Small tables with named rows and columns. After each table, cells are looked up by row and column.

Table miz
columns: dut, nageb, pif, nikase, vofu, por, nuf, runos, tuv, sek
bak: [122, 152, 138, 155, 148, 178, 139, 166, 146, 136]
toz: [170, 154, 134, 134, 152, 130, 128, 156, 133, 146]
mis: [111, 148, 170, 176, 160, 135, 151, 156, 110, 116]
kepo: [117, 138, 146, 130, 148, 205, 141, 129, 184, 174]
sekave: [110, 146, 161, 142, 148, 174, 183, 149, 113, 175]
dokat: [63, 150, 172, 179, 175, 155, 201, 157, 86, 166]

nikase of toz = 134
dut of mis = 111
nageb of sekave = 146
runos of mis = 156
runos of toz = 156
por of sekave = 174
tuv of mis = 110
nuf of sekave = 183
sek of dokat = 166
nageb of kepo = 138
nuf of mis = 151
sek of toz = 146
nikase of bak = 155
runos of kepo = 129
tuv of kepo = 184
runos of sekave = 149
nageb of mis = 148
runos of bak = 166
nageb of toz = 154

Table solu
|  | ruti | larilek | segare |
|---|---|---|---|
| sanufa | -750 | -278 | 592 |
| mugepad | -48 | 71 | 309 |
| nugeleb | 194 | 237 | -31 |
| lavigi | 586 | 444 | -111 |
| ragalu | 346 | 288 | 11 |
| soti | 30 | 151 | 265 |
| pul | 335 | 315 | -5 |

larilek of soti is 151
segare of sanufa is 592
segare of soti is 265
larilek of lavigi is 444
larilek of nugeleb is 237
segare of ragalu is 11
ruti of ragalu is 346
segare of mugepad is 309
ruti of nugeleb is 194
segare of pul is -5
larilek of ragalu is 288

dogure =
|  | lanub | lek | kav | tig | lefone | zugaza |
|---|---|---|---|---|---|---|
| vukib | -2.26 | 1.87 | 1.90 | -0.31 | -2.81 | 1.90 |
| por | -1.46 | 2.76 | 1.66 | -1.19 | -0.76 | 1.36 |
| rased | 7.66 | -1.54 | -1.54 | -0.52 | -5.25 | -0.30 |
| sugo | 5.17 | -1.25 | 0.25 | -0.30 | -2.67 | 0.82 |
| fumak | 1.28 | -0.98 | 0.77 | -3.33 | 0.19 | -0.18 |
| meleva | 1.05 | 5.82 | 2.33 | -2.99 | 2.38 | 1.47 |
| potepel | 4.14 | -2.25 | -0.55 | -1.79 | -4.22 | -1.59 |
| gal | 4.51 | 3.84 | 4.93 | 4.71 | -0.16 | 7.94 |
| releki | 0.60 | 0.86 | 0.84 | 0.68 | 0.76 | 0.91 |
| bon | -1.49 | -8.53 | 7.82 | 1.38 | 3.23 | 3.17 |
| zot | 0.32 | 0.38 | 0.85 | 0.49 | 0.85 | 0.74 |
| kur | 0.76 | 3.53 | 1.88 | -2.54 | 2.08 | 0.63 |
| mokad | 2.17 | 0.76 | 1.41 | -3.74 | 2.15 | 0.54 |
| kasi | 0.40 | -1.74 | 2.48 | -0.28 | -2.74 | 0.94 |

What is the tig of vukib in dogure? -0.31
What is the lek of rased in dogure? -1.54
What is the kav of bon in dogure? 7.82
What is the kav of meleva in dogure? 2.33
What is the kav of releki in dogure? 0.84
What is the lek of meleva in dogure? 5.82
What is the lek of gal in dogure? 3.84
What is the zugaza of fumak in dogure? -0.18
What is the lanub of kur in dogure? 0.76
What is the lanub of kasi in dogure? 0.40
What is the zugaza of mokad in dogure? 0.54
What is the kav of zot in dogure? 0.85

Table tef
            bet     sal  fofima    kuvi
niruras  68.825  56.618  70.720  56.158
daraz    73.204  44.163  88.341  72.671
bibadis  96.100  96.373  93.214  53.722
mikem    70.147  64.929  83.313  64.116
vofo     16.652  85.482  72.703  57.823
rar      63.017  82.670  72.426   5.099
ripit    65.569  55.399  71.087  24.500
koripe   65.243  65.238  65.250  65.427

daraz, kuvi -> 72.671
ripit, kuvi -> 24.500
bibadis, bet -> 96.100
mikem, kuvi -> 64.116
daraz, bet -> 73.204
rar, fofima -> 72.426
mikem, sal -> 64.929
Row with the largest fofima: bibadis

bafugol =
	dutizu	ren	buzu	nuno	fesar	gufu	nos	zem
teg	-14	-34	-24	-32	-52	-20	-40	-26
gutegas	-19	12	-25	12	37	13	54	-1
fozeseg	-23	-2	-25	0	17	-6	23	-9
pitamiz	-25	-13	-17	-19	-6	-8	-5	-26
fizuvun	-32	-42	-8	-56	-56	-32	-76	-54
gaz	-13	6	-23	7	22	15	43	-3
deronez	-18	-38	-37	-23	-49	-54	-48	-10

teg, nuno => -32
teg, zem => -26
gutegas, dutizu => -19
teg, gufu => -20
fozeseg, fesar => 17
teg, dutizu => -14
gutegas, zem => -1
pitamiz, gufu => -8
deronez, fesar => -49
gutegas, ren => 12
teg, buzu => -24
fizuvun, buzu => -8
Row with the largest buzu: fizuvun

begov:
           vibu  midog    kep
tozaziz   0.392  0.273  0.499
rofa      0.610  0.424  0.453
gazug     0.500  0.226  0.728
lifa      0.587  0.913  0.856
bivubed   0.564  0.567  0.683
dozo     -0.522  0.735  0.272
nipo      0.548  0.988  0.425
sot       0.682  0.605  0.340

dozo, vibu => -0.522
rofa, kep => 0.453
dozo, kep => 0.272
rofa, midog => 0.424
bivubed, vibu => 0.564
dozo, midog => 0.735
lifa, midog => 0.913
sot, kep => 0.340
nipo, midog => 0.988
bivubed, midog => 0.567
lifa, vibu => 0.587
nipo, vibu => 0.548
gazug, kep => 0.728
gazug, midog => 0.226
tozaziz, vibu => 0.392
tozaziz, midog => 0.273

larikop
fields: zedu, lodefik, kap, pegoz, bap, tek, puravul
viki: [10.893, 28.864, 16.079, 70.797, 58.206, 59.803, 28.128]
rusud: [59.114, 42.057, 64.809, 14.206, 76.571, 25.138, 41.910]
gibubaz: [15.159, 8.265, 49.295, 21.123, 44.375, 67.043, 8.580]
levo: [35.731, 73.743, 69.432, 34.371, 22.576, 74.196, 75.184]

rusud, lodefik -> 42.057
rusud, kap -> 64.809
gibubaz, zedu -> 15.159
gibubaz, pegoz -> 21.123
viki, zedu -> 10.893
levo, pegoz -> 34.371
gibubaz, kap -> 49.295
rusud, pegoz -> 14.206
viki, pegoz -> 70.797
levo, lodefik -> 73.743
rusud, bap -> 76.571
viki, kap -> 16.079
levo, bap -> 22.576
levo, puravul -> 75.184
levo, tek -> 74.196
Row with the largest kap: levo

fofi:
|  | keka | rotone | koded | tabep | tul | menato | kisan | popalaz |
|---|---|---|---|---|---|---|---|---|
| goru | 100 | 89 | 217 | 129 | 129 | 132 | 69 | 30 |
| garos | 87 | 99 | 217 | 80 | 139 | 170 | 111 | 52 |
| nub | 87 | 89 | 217 | 129 | 133 | 151 | 108 | 36 |
| runuse | 141 | 93 | 217 | 188 | 129 | 173 | 117 | 115 |

tabep of nub is 129
menato of nub is 151
kisan of garos is 111
keka of garos is 87
koded of garos is 217
keka of goru is 100
popalaz of nub is 36
tul of nub is 133

